These are the activations of a small neural network, seen along a few directions. Each row is one input.
In each table, some parts of the input vary, and every possible input appears once, in random order.
Descriptions start from the smaller parts, as in this example, which fits no table here: values(2) and (point or ring(9) or (line(6) and ring(8))).
Shared parts are said once, and a part with two or three values counts as separate values.

A family of inputs:
row 1: [-2.84  1.55  1.29  1.11  2.64  1.16 -0.77  1.62 -0.67 -2.21  1.98 -0.66]
row 2: [-0.40 -1.22  0.14 -1.88  0.23 -2.08  0.50 -1.81  1.02  2.75 -2.75  0.82]
row 3: [ 0.95 -1.12 -0.56 -1.52 -0.82 -1.64  0.84 -2.32  0.95  2.66 -3.04  0.88]
row 4: [ 0.82 -0.90 -1.14 -1.79 -0.51 -1.50  0.88 -1.95  0.84  3.05 -2.96  1.09]
row 5: [-2.05  1.25  0.34  1.01  1.98  1.65 -0.57  1.34 -0.86 -2.06  2.15 -1.22]
row 6: [ 4.55  0.29  0.35  3.26 -4.86  3.92 -1.42  4.23 -1.31 -4.53  5.50 -1.51]
row 7: [-3.19  1.68 -0.15  1.42  3.37  1.05 -0.45  0.85 -1.25 -2.19  1.84 -0.32]
row 8: [ 0.41 -1.22  0.31 -1.97 -0.55 -1.98  0.36 -1.84  1.11  2.84 -3.09  0.90]
row 9: [-2.16  1.71 -0.47  0.98  2.48  1.38 -0.20  1.47 -0.97 -1.56  1.89 -0.88]
row 10: [ 7.24 -2.22  0.26 -0.18 -7.36 -0.36  0.08 -0.22  1.10  0.98  0.15  0.63]
row 11: [-3.44  1.36  0.37  0.76  3.40  0.47 -0.22  1.39 -0.93 -2.24  1.44 -0.96]
row 12: [ 0.11 -1.15 -0.74 -1.22  0.00 -2.09  0.96 -2.77  0.96  2.49 -3.10  1.22]
What do these inputs look like to the network?
> values(2) and (point or ring(5))
The inputs of row 7 and row 12 match in every part but the values(2) part. If row 11 is changed in the same way as row 7 into row 12, which row does it become?
> row 2
Which other rows does row 10 become when the values(2) part takes its other values? List them by row number.
> row 6

A family of inputs:
row 13: [ 5.60 -3.07 -4.31 -1.70 -2.21 -3.58  3.15 -3.50  1.86  8.15 -4.74  1.99]
row 14: [ 6.98 -5.08  4.92 -1.23 -9.58 -3.08 -2.39  8.48  2.38 -5.62  4.34 -3.04]
row 15: [-5.31 -3.08  2.94 -2.62  1.55 -1.42 -2.89 -3.88  1.46  0.11 -3.93 -0.01]
row 16: [-6.41 -0.44  2.65 -0.30  4.21  0.42 -1.34 -1.33  0.47 -2.36 -3.96 -0.56]
row 17: [-0.32 -1.78  2.07 -4.83 -1.72 -1.84 -1.85 -2.92  2.99  4.51 -5.28  3.20]
row 18: [ 4.04 -0.62  0.65 -3.03 -0.34 -6.32 -0.13 -3.96  1.45  6.03 -3.79  2.95]
row 19: [ 6.82  2.03 -7.29  7.12 -7.58  7.32 -2.85  1.70 -6.11 -9.16  7.91 -0.46]
row 20: [ 5.54 -3.67 -6.83 -1.12 -4.61 -0.88  5.20 -4.90 -0.83  7.85 -4.07  1.37]
row 21: [ 4.32  4.63  9.65  4.10 -3.15  6.99  0.85  3.20  2.07  0.00  8.28 -0.89]
row 22: [-8.06  5.27 -4.24  1.56  8.87  1.18  1.99  4.60 -1.72 -3.03  3.62 -3.59]
row 23: [-8.05  3.07 -1.78 -1.02  7.74  1.48  2.03  2.56 -4.09 -2.89  3.57 -0.93]
row 24: [-5.14  2.72  1.56  3.07  6.81 -0.27 -1.78 -0.04  0.05 -3.59 -1.97 -0.03]
What do these inputs look like to the network?
> values(3) or line(9)
List by row number the other inputs of the same sort as row 19.
> row 14, row 21

A family of inputs:
row 25: [ 9.43 -2.38  0.28  0.55 -8.93 -0.71  1.17  0.17  1.84  2.10  0.17  1.09]
row 26: [-3.61 -0.68 -1.81 -4.67  4.20 -4.26  2.10 -3.89  1.67  5.53 -6.36  1.33]
row 27: [ 3.61 -3.40 -0.66 -4.72 -3.82 -3.70  0.96 -5.56  3.22  7.77 -6.98  3.30]
row 28: [ 8.79 -3.17  1.29  0.25 -8.93 -0.41  0.67 -1.34  1.49  2.53 -1.15  0.77]
row 29: [-4.79 -0.68 -0.36 -4.54  4.84 -5.41  1.68 -3.70  2.48  4.30 -6.13  1.83]
row 30: [-9.41  2.79  0.24  0.17  9.68 -0.99 -0.10  0.29 -1.30 -1.96  0.46 -0.55]
row 31: [ 4.77 -0.46 -0.36  2.05 -5.95  3.78 -2.50  5.93 -0.97 -5.82  6.14 -2.03]
row 32: [-8.91  2.69 -1.72  0.42  9.37  0.53  0.38 -0.41 -2.30 -1.46  0.16 -1.47]
row 33: [ 3.05 -4.21  0.98 -2.91 -3.59 -3.92  0.68 -6.81  1.81  6.73 -7.74  3.28]
row 34: [-4.32  4.46  1.47  5.70  4.51  5.37 -1.74  4.43 -3.61 -7.54  7.57 -3.12]
row 35: [ 5.17 -0.84 -0.42  3.90 -5.58  2.84 -2.14  3.65 -2.31 -5.13  4.82 -1.80]
row 36: [-3.78  5.87  1.07  3.81  4.21  6.87 -1.17  7.23 -2.01 -7.05  9.04 -2.62]
What do these inputs look like to the network?
> values(2) and ring(6)
